A small network was shown many inputs. Here are its activations along a few directions, one row for each input.
Each table varies a few parts of the input and shows all the possible inputs, shuffled.
Descriptions start from the smaller parts, as in this example, which fits no table here: one of 4 places along a line, together with either a single point or one of 11 places around a ring or (one of 3 separate values, together with one of 8 places around a ring).
Shared parts are said once, and a part with two or three values counts as separate values.

Rows:
x1: [  6  -8  13   4 -36  21 -40   2 -34 -35 -19  -1   4  19  -2  25  17]
x2: [-18  32  -5  14  57 -27  66  65  20   7  57  23 -29 -40   5 -16 -37]
x3: [ 11  -4  -2 -27 -34  16 -70 -49  14   4  -6   1  20  39  10  29  12]
x4: [ -5  13 -14  18  64 -21  54  46  22  -1  48  12 -45 -42  -9  -3 -25]
x5: [  4  -5   9  -4 -31   4 -44 -46   2  16 -34 -10   6  17  -3   8  22]
x6: [  4   1   2 -32 -31  18 -74 -69  35 -11 -14   1  25  52  -3   0  -1]
x7: [  6 -26   2  22 -32  10 -10 -18 -32   1 -28 -21   6 -11  12  -2  15]
x8: [-28  32  19 -10 -46 -27  34  -6 -26  46  -8 -20  28 -10  11 -35  -9]
x9: [-28  11  15   4 -50 -12  41  13 -44  18   0 -11  27 -19  26 -26  -9]
x10: [ -3   1  13  -9 -28   6 -47 -66  23   2 -42 -10  11  30 -16 -22   9]
x11: [  7  -6 -19   0  78 -12  72  51  20  11  25  15 -22 -24 -13  -1  -2]
x12: [-15  -8   7   7 -43  -4  29  -6 -43  11  -9 -23  11 -22  12 -13   2]
x13: [ 17  -4 -20  33  75  -8  16  34  33 -12  29  14 -49 -31 -10   9 -12]
x14: [-27  29  24  -2 -51 -10  37  40 -61  -4   7 -12  25  -7  12 -19 -14]
x15: [ 22  -5 -28  -3  69  13 -38  24  61 -37  59  45 -34   6   3  51 -16]
x16: [ 13  -8   2 -18 -40  33 -67  -1 -22 -47   9  10  18  40  10  46   6]
x17: [ -6  13  -9  -3  70 -19  83  70  18  19  34  27  -5 -21   1 -14 -13]
x18: [  5  -5   6   8 -29  -5 -17 -38 -13  29 -35 -30   6   0  -3 -11  15]
x19: [ 15  -5 -18  20  74   0 -11  27  49 -25  31  35 -49 -14  -9  29  -5]
x20: [ 28 -23 -25  15  89   1  33  39  31   1   6  18 -26 -13 -13  11  10]
x21: [ -1   1  10   3 -26  -3 -20 -57   8  15 -44 -30  12  12 -17 -41   2]
x22: [-35  38  24 -15 -44 -26  31 -25  -6  32 -16 -20  32   2  -2 -65 -22]
x23: [  8  -7  10  17 -34  12 -14   9 -49 -22 -21 -22   4   2  -3   5  10]
x24: [ 11 -25  -7 -14 -38  30 -62 -28  -6 -24   2  10  19  26  24  37  11]
x25: [  4 -26   5   9 -34  18 -36 -25 -17 -12 -26  -1   6   5  12  16  21]
x26: [-16  13  11  -7 -40 -19  22 -25 -24  39 -17 -32  11 -12  -3 -22   2]
x27: [-22  19  16 -12 -37 -19  19 -45  -4  26 -25 -32  16   1 -16 -53 -10]
x28: [-14  10  16   2 -45  -2  25  22 -60 -11  -2 -24   8  -9  -2  -6  -2]
x29: [ 32 -23 -34 -22  83  22 -20  30  58 -24  34  48 -12  23   0  51   6]
x30: [ 25 -24 -24   2  88   9   7  33  47 -12   7  39 -26   3 -12  30  17]
Describe the family of inputs behind these rows. -> one of 5 places along a line, together with either one of 2 separate values or one of 4 places along a line
Change only the place on the line of 5 in x4. List by row number the other rows that result. -> x2, x13, x15, x19

Rows:
x31: [ 10   1 -19  -2  63   3   8  46  34 -22  47  37 -23  -4   3  28 -13]
x32: [  5 -15   1  19 -14   2  -6 -13 -18   4 -18 -16  -8 -14   1   2  12]
x33: [-15  20  13  -4 -22 -11   1 -23   2  11 -10 -14   8   4  -8 -30 -11]
x34: [-10   7   7   0 -10  -8  36  19 -24  10  -4  -8  10 -10   1 -16  -2]
x35: [ -6   4   4   0 -29   4 -12   5 -21 -10  13   0   6  -1  15  13  -5]
x36: [ 10 -20   0  16  -3   8  10  12 -29  -5 -22 -10  -3  -9  -2   6  19]
x37: [ -1  -2   4  -3 -18  10   3  29 -32 -18  10   5  11   4  11  17   2]
x38: [-10  12   6 -21 -18  -8  -2 -33  15  26 -13  -6  21  15  -1 -23  -2]
x39: [ -6  11   9  -8 -30   7 -30 -12  -6 -18   4   0   9  16   2   4  -8]
x40: [-15  12   8   4 -21 -14  20  -6 -13  19   0 -14   5 -15   5 -21  -9]
x41: [  2  10 -16   1  74 -15  42  36  43   8  34  23 -25 -18  -9  -4 -16]
x42: [  6  -8   5  11 -15   5 -24 -29  -3  -4 -27 -16  -5   4 -11  -7   9]
x43: [ 22 -17 -22  17  79   0  15  29  38  -7  15  21 -37 -17 -11  18   5]
x44: [ -1   3   2 -24 -26  10 -34 -21   6  -3   1   7  22  28   9  11   1]
x45: [ 10 -16  -1  -5 -10   8 -27 -39  10  10 -31  -9   9  16  -5   0  18]
Changing only one part turns x32 into x40. The same change can be made to x45. Which row results? -> x38
Describe the family of inputs behind these rows. -> one of 3 separate values, together with either a single point or one of 4 places along a line
Change only the choice among 3 separate values in x39. List by row number the other rows that result. -> x33, x42
List by row number the other rows that have the choice among 3 separate values in common with x39. -> x31, x35, x37, x44
